[127 129 107 140 120 113 126] -> 140
[116 137 146 131 134  98 130] -> 131
[116 115 152 136 125 102 137] -> 136
[126 152 117 105 140 138 125] -> 105
[137 109 111 116 124 103 115] -> 116
[129 106 137 148 121 117 131] -> 148
[136 127 110 151 126 156 121] -> 151
[118 113 119 153 151 153 128] -> 153
[134 105 129 139 116 118 146] -> 139
[119 154 107 108 151 115 138] -> 108
---
[[128 127 128 127 126 128 129 128 130 127 128 130]
 [131 130 126 130 129 129 128 129 129 125 128 125]
 [123 132 131 129 128 116 125 138 137 135 127 140]
 [127 132 127 130 127 120 128 138 130 129 132 131]
 [121 117 110 107 111 125 122 131 131 150 142 110]
 [131 126 132 123 130 131 132 128 125 132 129 131]
 [127 130 125 127 127 123 129 136 127 129 132 128]] | 130

[[123 140 132 107 116 130 119 128 139]
 [128 126 127 128 127 127 127 126 127]
 [113 113 101 142 137 114 140 126 126]
 [141 127 129 125 136 132 116 131 111]
 [118 122 117 137 128 114 140 134 124]
 [124 126 126 128 123 124 130 126 128]] | 139

[[117 134 132 129 132 140 126 117 134 131 105 135 117 141]
 [118 128 125 126 135 132 138 109 148 138 114 133 131 139]
 [111 114 131 127 125 129 132 118 130 134 128 125 125 144]
 [125 129 136 117 142 124 139 112 144 136 131 122 135 127]
 [131 124 132 133 139 134 128 121 140 134 119 145 144 110]
 [137 115 119 139 125 142 128 119 134 136 128 147 133 139]
 [137 151 114 130 138 125 117 131 139 127 131 122 127 122]] | 141

[[146 119 122 101 142 141 135 122]
 [123 130 128 129 133 133 129 128]
 [128 127 129 128 130 126 129 128]
 [134 136 125 140 121 116 124 145]
 [128 125 138 151 136 125 132 143]
 [125 124 123 152 129 115 120 134]
 [128 129 130 130 128 129 125 125]
 [124 133 122 143 124 119 126 145]
 [132 131 129 131 128 130 127 127]
 [127 111 138 148 116 135 140 148]
 [135 119 117 118 144 135 132 123]] | 122

[[133 136 128 124 122 114 135 132 134 131 128 117 129 118 126]
 [129 128 128 128 128 127 128 128 130 130 128 128 128 129 129]
 [132 132 127 126 125 118 131 131 134 132 126 121 128 124 128]
 [128 131 130 127 125 128 130 129 126 127 131 124 128 123 126]
 [129 127 128 129 129 130 128 128 128 129 129 128 128 128 129]
 [128 128 129 129 128 131 127 128 128 129 130 128 128 128 129]
 [133 122 132 138 136 150 119 127 133 146 138 131 126 132 136]
 [132 125 129 132 132 136 123 128 133 138 130 129 127 132 134]
 [127 127 134 133 128 145 126 128 123 133 142 128 127 121 128]] | 126

[[114 118 120 127 135 128]
 [116 117 114 132 136 134]
 [132 126 155 132 123 111]
 [138 138 132 121 127 130]
 [117 135 114 127 127 138]
 [124 132 111 126 134 135]
 [141 133 124 120 136 128]
 [119 130 139 120 129 119]
 [123 130 117 117 134 134]] | 128

[[132 125 100 128 116 113]
 [127 133 113 121 121 130]
 [128 126 120 132 124 123]
 [123 134  99 132 120 122]
 [132 127 129 118 122 131]
 [128 126 128 128 125 127]
 [141 123 107 110 111 117]
 [141 121 112 114 113 117]
 [131 127 129 119 123 131]
 [125 126 120 141 126 120]
 [124 133 137 119 129 141]] | 113

[[114 139 134 128 126 132 126]
 [121 136 133 113 125 129 122]
 [137 111  99 142 140 124 115]
 [132 126 135 132 128 127 131]
 [130 125 125 131 126 133 131]] | 126
---
[129 133 134 154 104 101] Out: 104
[138 132 122 149 114 132] Out: 122
[100 124 154 101 122 128 123] Out: 101
[129 133 144 100 140 110] Out: 110
[108 104 100 148] Out: 104
[127 149 136 124 102 128 122] Out: 122
[113 132 105 130] Out: 113
[109 130 147 111 115 152] Out: 111
---
[[150 134 135 102 124]
 [110 131 109 137 108]] result: 124, 110

[105 126 106 144 129 120 140] result: 140, 105

[144 131 141 107 112 130 134] result: 134, 144

[151 117 152 103 120 132] result: 132, 151

[157 107 108 110] result: 110, 157

[146 152 152 149 148 153 148] result: 148, 146
---
[[127 128 126 133 129 118 142]
 [138 127 130 126 133 146 133]
 [137 137 124 137 119 143 104]] => 129

[[135 117 136 129 131 129]
 [138 127 112 119 135 126]
 [116 141 102 146 134 102]] => 129

[[112 129 134 139 129]
 [128 136 132 130 120]
 [139 127 104 120 149]] => 134

[[118 117 155 117 140 124 119]
 [114 112 117 129 151 136 134]
 [135 130 130 133 112 156 136]] => 140

[[143 126 103 104]
 [121 110 132 124]
 [132 132 124 127]] => 126

[[149 158 119 149 110 143]
 [142 153 130 149 118 137]
 [133 144 126 141 124 131]] => 149

[[119 105 133 142 130 133 123]
 [154 126 122 123 148 127 130]
 [122 124 122 130 154 101 132]] => 130

[[144 151 117 124 140]
 [115 141 136 134 122]
 [136 119 117 115 130]] => 117

[[130 130 103 128 133 125 149]
 [136 129 157 129 137 127 137]
 [128 132 146 128 125 126 128]] => 133

[[128 125 145 138 113 119 132]
 [127 126 110 117 141 123 122]
 [126 129 105 115 117 117 120]] => 113
---
[127 108 105 141 120] 141
[109 124 147 155 120 137] 120
[121 122 104 119 133 127 112] 127
[134 151 119 135 143 117] 143
[ 98 144 120 144 152] 144
[150 116  99 154 130] 154
[131 138 120 152 137 156] 137
[149 150 109 115 148] 115
[121 125 135 107] 135
---
113,130,112,122,156,111 | 122

116,98,128,116,116,128
109,131,133,134,109,118
127,129,120,126,124,137
| 126

150,108,140,144
127,124,113,129
133,103,128,148
| 103

123,137,121,125,117
129,129,130,120,130
128,121,105,129,123
| 105

137,127,116,105,122,125
137,126,116,105,122,125
| 105

119,101,151,124,120,117
119,99,144,134,139,153
| 134

129,142,154,133,127,126,136 | 127
---
[136 104 145 118] 136, 118

[[137 106 132 117 128 130 145]
 [119 145 128 115 120 144 119]] 137, 119

[139 142 139 104] 139, 104

[151 129 151 125] 151, 125

[[154 140 114 140]
 [145 138 107 108]
 [135 132 157 140]] 154, 140

[146 133 156 126 127] 146, 127
---
[122 109 132 147  99] → 122
[156 133 107 152 105] → 133
[114 119 104 133 125] → 119
[122 102 138 117 121] → 121
[141 128 102 127 124] → 127
[157 114 107 152 129] → 129
[139 142 133 140 155] → 140
[122 143 131 127 106] → 127
